These are the activations of a small neural network, seen along a few directions. Each row is one input.
In each table, some parts of the input vary, and every possible input appears once, in random order.
Descriptions start from the smaller parts, as in this example, which fits no table here: line(4) and (point or line(11) or (values(3) and ring(5))).
Shared parts are said once, and a part with two or three values counts as separate values.
In the rows, 128 means zero.

Other details of the inputs vary at random and push rows far along two fixed directions, the same in every table; ignore that.

Table:
row 1: [138 131 162 142 106 139 127 127 155  94 144]
row 2: [134 136 154 151  95 140 135 135 155 102 143]
row 3: [124 169 154 144  94  47 129 129  70 105  93]
row 4: [118 169 159 150 104  47 130 120  67 105  99]
row 5: [141 132 156 143  98 137 129 132 159  96 141]
row 6: [125 115 106  99 167 101 129 130 105 162  95]
row 7: [139 133 150 155 101 140 138 131 159  96 134]
row 8: [126  83  96 124 163 197 141 126 181 166 147]
row 9: [132 132 163 142 104 140 123 130 153  96 146]
row 10: [117 141  78  98 161 123 111 116  77 154 116]
row 11: [116 121 105 110 160 102 135 131  92 174 113]
row 12: [137 130 159 146 110 140 127 126 157  90 138]
row 13: [123  78  93 106 144 196 123 136 172 166 159]
row 14: [139 134 153 150  97 139 139 132 157 100 140]
row 15: [129 116  99 100 159  99 131 135 108 165  93]
row 16: [129 131 162 154 107 143 123 121 145  99 152]
row 17: [133 134 155 161 111 140 139 122 156  97 140]
row 18: [128 136 159 157 105 141 135 126 152 103 148]
row 19: [129 195 127 138  93  65 112 121  57  90  93]
row 20: [132 130 162 145 102 143 117 128 148  97 148]
row 21: [131 168 161 135  99  45 120 134  73 104  95]
row 22: [122 121 105 107 164  99 145 130 100 171 109]
row 23: [129 116 100  96 160  98 133 139 106 164  99]
row 24: [134 130 159 158 115 141 130 116 156  94 135]
row 25: [115 114 105  95 156 102 122 131  92 166 111]
row 26: [124 129 158 154 104 143 123 117 143  97 152]
row 27: [126  83  94 113 146 198 134 140 172 171 158]
row 28: [123 117 107 105 173  99 138 127 100 163 106]
row 29: [122  82 106 111 163 195 134 130 173 166 164]
row 30: [116 145  73 104 156 123 118 119  79 159 114]
row 31: [136 133 157 143  96 138 125 135 156  99 144]
row 32: [124 103  72  99 151 219 105 122 157 149 163]
row 33: [123 118 110 100 169  98 138 128  98 167 112]
row 34: [138 133 149 158 100 141 136 127 161  98 128]
row 35: [124 140  71  90 148 121 107 128  83 155 110]
Description of these inputs: ring(5) and (point or line(6)).
The inputs of row 9 and row 29 match in every part but the ring(5) part. If row 25 is changed in the same way as row 9 into row 29, which row does it become?
Answer: row 26
A walk changes only the ring(5) part. It starts at row 10 and steps to row 32. List the rest of the walk in order.
Answer: row 35, row 19, row 30
Which other rows does row 23 become when the line(6) part takes its other values? List them by row number.
Answer: row 5, row 13, row 15, row 21, row 31

Table:
row 36: [134 111 130 112 170  83 161 128 103 145 118]
row 37: [133 136 122  65 156 109 107 134 105 135 107]
row 38: [113 177  87 114 184 143  91 102  69 133 130]
row 39: [157 113 162 179 116 172 165 125 189 102 174]
row 40: [142 207 172 159  73  97 124 142 144  53 108]
row 41: [141  95 119 114 147 189  89 127 195 142 149]
row 42: [ 91 214 161 167 102  67  99  96  21  84 138]
row 43: [114 143  74 112 126 103 148 130 113 145  85]
row 44: [132 131 109 119 125  97 139 149  80 174 138]
row 45: [135 137 134 137  99 141 137 133 132 152 165]
row 46: [151 113  88 144 108 170 141 122 146 127 144]
row 47: [122  93 118 142 155 177 173 147 197 137 149]
row 48: [129  67  93 135 125 185 105 117 176 129 144]
row 49: [156 121 116 107 136 171 116 141 157 114 153]
row 50: [142 131 127 127 164  87 170 119 111 170 114]
row 51: [120 161 211 146  52  74 112 137  91  48 143]
row 52: [ 97 160  66 131 159 136 109  79  56 127 121]
row 53: [158 159 102 103 149 108 126 135 106 161 111]
row 54: [118 130 120  92 129  96 131 133  89 166 138]
row 55: [117 128  98 127 132 115 125 118 102 160  72]
row 56: [133 145 157 190  66 136 118 122 137  69 104]
row 57: [174 181 165 167  80 120 119 138 135  66 138]
row 58: [152 138 125 103 132 160 116 129 157 118 145]
row 59: [123 101 112 100 114 171 123 109 154 109 138]
row 60: [113 134 121 121 164  85 174 136 128 157  96]
row 61: [137 117 102 118 110 161 134 106 151 116 140]
row 62: [142 111 130  91 137 172 105 143 154 104 146]
row 63: [141 118 125 137 139 187 105 151 165 136 122]
row 64: [132 119 150 166  76 145 102  99 171  77 133]
row 65: [117 110 148  90 170  86 151 118 109 143 109]
row 66: [110 101 126 115 134  85 102 142  91 166 126]
row 67: [103 130 132 122 130 107 121 142  94 186 105]
row 68: [131 122 135 107 168  82 162 115 110 152 115]
row 69: [142 140  80 118 126 105 144 112  96 157 103]
row 70: [120  99 143 124 173  76 133 113 124 162 103]
row 71: [104 134 103 112 126  97 143 166  98 162 121]
row 72: [123 121  85 138 106 160 146 139 158 111 122]
row 73: [148 161 157 164  57  98 128 111 114  39 124]
row 74: [139 120 115 105 157  92  89 141 106 143  99]
row 75: [ 97 152 114 141 197 115 135  85  70 139 131]
row 76: [116 118 144 136 171  99 151 124 119 174  84]
row 77: [119 136 193 166  67 110  97 122 144  92 154]
row 78: [113 113 145 150 108 155 118 151 133 149 138]
row 79: [128  40 128 139 172 200 132 125 214 155 169]
row 80: [121 107  96  86 134 107 124 123  88 123 102]
row 81: [125  68 135 155 165 205 150 136 197 160 143]
row 82: [145 177 186 170  86 134 101 132 151  79 106]
row 83: [121 120 116  98 130  96 131 145  81 158 140]
row 84: [125  60 139 109 164 192 149 129 188 129 168]
row 85: [107 141 129 130  99 138 141 150 147 139 146]
row 86: [110 111 152  98 108 148 118 132 135 129 163]
row 87: [145 185 159 161  80 118 124 155 151  53 120]
What do these inputs look like to the network?
Answer: values(4) and (point or (values(2) and ring(6)))
The inputs of row 44 and row 46 match in every part but the values(4) part. If row 77 is changed in the same way as row 44 into row 46, which row does it become?
Answer: row 64
The inputs of row 59 and row 37 match in every part but the values(4) part. If row 55 is changed in the same way as row 59 into row 37, which row does it become?
Answer: row 82
List by row number the other rows that have the values(4) part in common with row 36.
Answer: row 39, row 47, row 50, row 60, row 65, row 68, row 70, row 75, row 76, row 79, row 81, row 84
Which other rows does row 85 become when the values(2) part takes its other values? List them by row number.
Answer: row 71
Which other rows does row 48 become when the ring(6) part takes its other values? List them by row number.
Answer: row 46, row 56, row 72, row 73, row 80
Which other rows does row 62 become when the ring(6) part takes its other values? List them by row number.
Answer: row 49, row 57, row 63, row 74, row 87
Which other rows does row 52 become when the values(4) part takes its other values? List them by row number.
Answer: row 38, row 42, row 75

Table:
row 88: [104 142  74  69 194  43 102 112   8 194  68]
row 89: [158 181 213 162  74  65 118 149 133  59 111]
row 90: [109 149  61  84 175  32 145 141  33 192  54]
row 91: [123 127  86  80 228  23 170 132  43 227  55]
row 92: [138 170 219 200  88  60 150 109 118  47 100]
row 93: [121 114  89  93 161 169 130 121 141 136 149]
row 94: [139 117  86  91 167 169 131 124 138 147 156]
row 95: [111  93  63 108 169 184 116 133 128 195 134]
row 96: [127  99 152 161 141 193 161 118 209 119 157]
row 97: [130 112  93 134 138 222 121 133 176 163 173]
row 98: [116 124 175 145 103  74 129 119 103 114 133]
row 99: [141  93 114 123  95 202 130 140 188 119 155]
row 100: [113 111 100 140 128 223 119 130 181 148 168]
row 101: [127 186 183 169  81  98  99 108  86  51 126]
row 102: [149 198 169 182  63  73 136 129 109  56 114]
row 103: [133 181 149 139 117 107 110 118  88 101 133]
row 104: [135  93  92  99 119 159 125 133 153 150 127]
row 105: [113 121  38  71 196  43 140 141  25 216  51]
row 106: [ 90 111  87  59 200  20 152 144  21 234  83]
row 107: [122  66  96 112 198 157 152 113 160 191 120]
row 108: [140  71 128 116 141 205 117 153 209 142 153]
row 109: [135 155 180 135 103  78 120 150 131  94 100]
row 110: [143  85 152 133 116 190 108 139 215 114 151]
row 111: [122 211 199 175  66  85 104 109  89  35 127]
row 112: [136 108 122 126  87 205 136 141 200 111 162]
row 113: [136 165 158 142  96  86 110  99 101  55 120]
row 114: [109  66 115 108 158 156 141 136 138 181 161]
row 115: [126  80 134 127 137 195 147 139 185 161 198]
row 116: [135 101 114 125 131 211 120 115 179  98 175]
row 117: [138 178 171 187  55  74 120 112 113  45 105]
row 118: [119  92  95 139 130 224 105 117 182 152 165]
row 119: [158 197 188 162  37  68 132 138 113  47 114]
What do these inputs look like to the network?
Answer: line(4) and (values(3) or ring(5))
The inputs of row 110 and row 108 match in every part but the line(4) part. If row 113 is changed in the same way as row 110 into row 108, which row does it become?
Answer: row 116
Which other rows does row 101 become when the ring(5) part takes its other values? List them by row number.
Answer: row 95, row 99, row 105, row 116

Table:
row 120: [130 151 130 123 144  66 131 135  92 135  87]
row 121: [127 105 134 151 124 181 136 114 175 126 162]
row 122: [127 153 126 107 146  47 136 121  66 135  81]
row 123: [129 133 117 132 129 180 112 111 142 121 154]
row 124: [136 141 138 117 134  65 131 139  84 140  93]
row 125: [126 145 141 105 135  44 124 140  68 150  80]
row 126: [129 137 159 138 101 100 122 139 124 110 117]
row 127: [131 116 121 138 119 165 134 137 163 127 134]
row 128: [125  97 145 136 117 200 127 125 190 108 173]
row 129: [128 148 196 175  73 121 120 117 146  59 147]
row 130: [138 102 116 143 104 218 108 122 188  99 176]
row 131: [116 101  74  85 157 142 106 130 110 172 122]
row 132: [122 103  69 106 156 174 114 125 136 159 127]
row 133: [129 136  94 111 129 144 120 134 114 138 140]
row 134: [138 103 129 127 136 176 132 132 175 124 159]
row 135: [129  99  97 106 165 154 135 140 146 176 119]
row 136: [116  94  93 107 175 133 139 129 114 184 132]
row 137: [140 165 166 145 104  76 130 119 112  86 108]
row 138: [134 118 106 130 115 172 110 115 151 116 142]
row 139: [115 124  76 100 177 156 116 122 104 173 124]
row 140: [137 158 196 162  76 110 120 125 147  57 139]
row 141: [120 142 137 106 139  65 128 130  80 131  99]
row 142: [136 151 142 137 103  84 133 129 106 113 101]
row 143: [128 159 138 140 106  87 139 133 105 111 103]
row 144: [128 170 104 112 121  78 121 125  68 130 101]
row 145: [111 111  89 107 183 117 143 130 101 194 114]
row 146: [130 108 132 130 132 163 135 125 154 118 151]
row 147: [143 106 137 137 118 181 130 129 185 126 149]
row 148: [126  97 130 155 126 213 133 120 200 115 170]
row 149: [130 107 124 128 134 171 137 117 163 125 147]
row 150: [117 132  58  88 165 132 125 136  92 179 112]
row 151: [128 164 170 161 102  77 136 114 101 100 120]
row 152: [125 148 138 105 143  40 123 139  71 145  85]
row 153: [137 141 148 142 100 102 132 137 119 105 119]
row 154: [114 108  84  93 184 120 141 129 103 178 103]
row 155: [137 102 123 140 105 211 139 128 204 121 172]
row 156: [137 119 120 117 145 127 131 130 141 145 123]
row 157: [140 161 181 172  86 126 128 122 158  57 134]
row 158: [109 107  86 108 183 117 141 127 101 189 109]
row 159: [142 159 182 173  59 122 134 130 148  57 146]
row 160: [132 114 126 141 125 163 132 137 166 128 133]
row 161: [138 143 150 145 104 102 130 129 127 108 112]
row 162: [137 106 130 135 122 159 131 140 162 128 144]
row 163: [127  94  96  95 171 152 137 133 136 164 136]
row 164: [117 104 139 135 132 167 130 127 159 143 164]
row 165: [118 100  88  83 161 114 130 146 105 190 107]
row 166: [124 130 112 119 109 174 112 133 145 122 159]
row 167: [127 143 151 143 120  82 131 122  96 109 116]
row 168: [113 105  85  92 167 179 108 125 124 175 149]
row 169: [136 156 186 180  76 114 129 108 142  59 137]
row 170: [124 150 148 128  99  81 131 136 102 115 113]
row 171: [127 154 146 136 125  87 134 124 105 102 103]
row 172: [135 155 195 186  77 122 132 119 143  65 157]
row 173: [111 139 140 124 137  64 129 125  75 144 104]
row 174: [140 148 154 135 121  78 128 135 108 110 112]
row 175: [122 106  80  98 172 180 115 125 122 171 150]
What do these inputs look like to the network?
Answer: line(4) and (values(3) or line(11))
The inputs of row 143 and row 159 match in every part but the line(4) part. If row 127 is changed in the same way as row 143 into row 159, which row does it become?
Answer: row 153
Which other rows does row 125 become when the line(11) part takes its other values? List them by row number.
Answer: row 126, row 128, row 129, row 140, row 141, row 152, row 164, row 165, row 170, row 173

Table:
row 176: [136 110 120 117 125 184 117 130 169 118 156]
row 177: [132 109 139 152 128 151 152 128 172 126 133]
row 178: [119 153 118  86 150  36 108 130  38 146  78]
row 179: [130 137 109 133 104 173 117 131 145 119 151]
row 180: [145 152 170 153  89  69 139 139 125  91  94]
row 181: [122 124  50  88 159 127 125 135  91 185 100]
row 182: [139 125 125 123 119 164 119 133 161 111 140]
row 183: [137 103 148 129 117 147 137 141 168 128 147]
row 184: [124 114 122 142 142 188 128 109 159 123 166]
row 185: [119 129 118 129 105 174 103 125 134 119 163]
row 186: [129 177 162 164 109  87 127 109  97  81 115]
row 187: [115 122  61  81 160 126 120 134  81 187 119]
row 188: [117 121 137 144 137 168 116 106 139 117 161]
row 189: [144 170 151 144  91  84 119 127 113  73  93]
row 190: [133 175 153 168 108  88 130 106 102  78 103]
row 191: [128  99 140 144 136 171 149 132 181 137 154]
row 192: [140 107 145 132 117 148 139 145 173 128 140]
row 193: [118  89 104  78 174 101 130 145 104 198 113]
row 194: [113  95 100  95 186 103 152 134 104 198 113]
row 195: [119 149 191 159 105  70 133 121 103  96 122]
The inputs of row 189 and row 190 match in every part but one. If row 176 is changed in the same way as row 189 into row 190, which row does it become?
Answer: row 184
What do these inputs look like to the network?
Answer: line(4) and ring(5)
Which other rows does row 194 become when the line(4) part takes its other values? List them by row number.
Answer: row 177, row 191, row 195
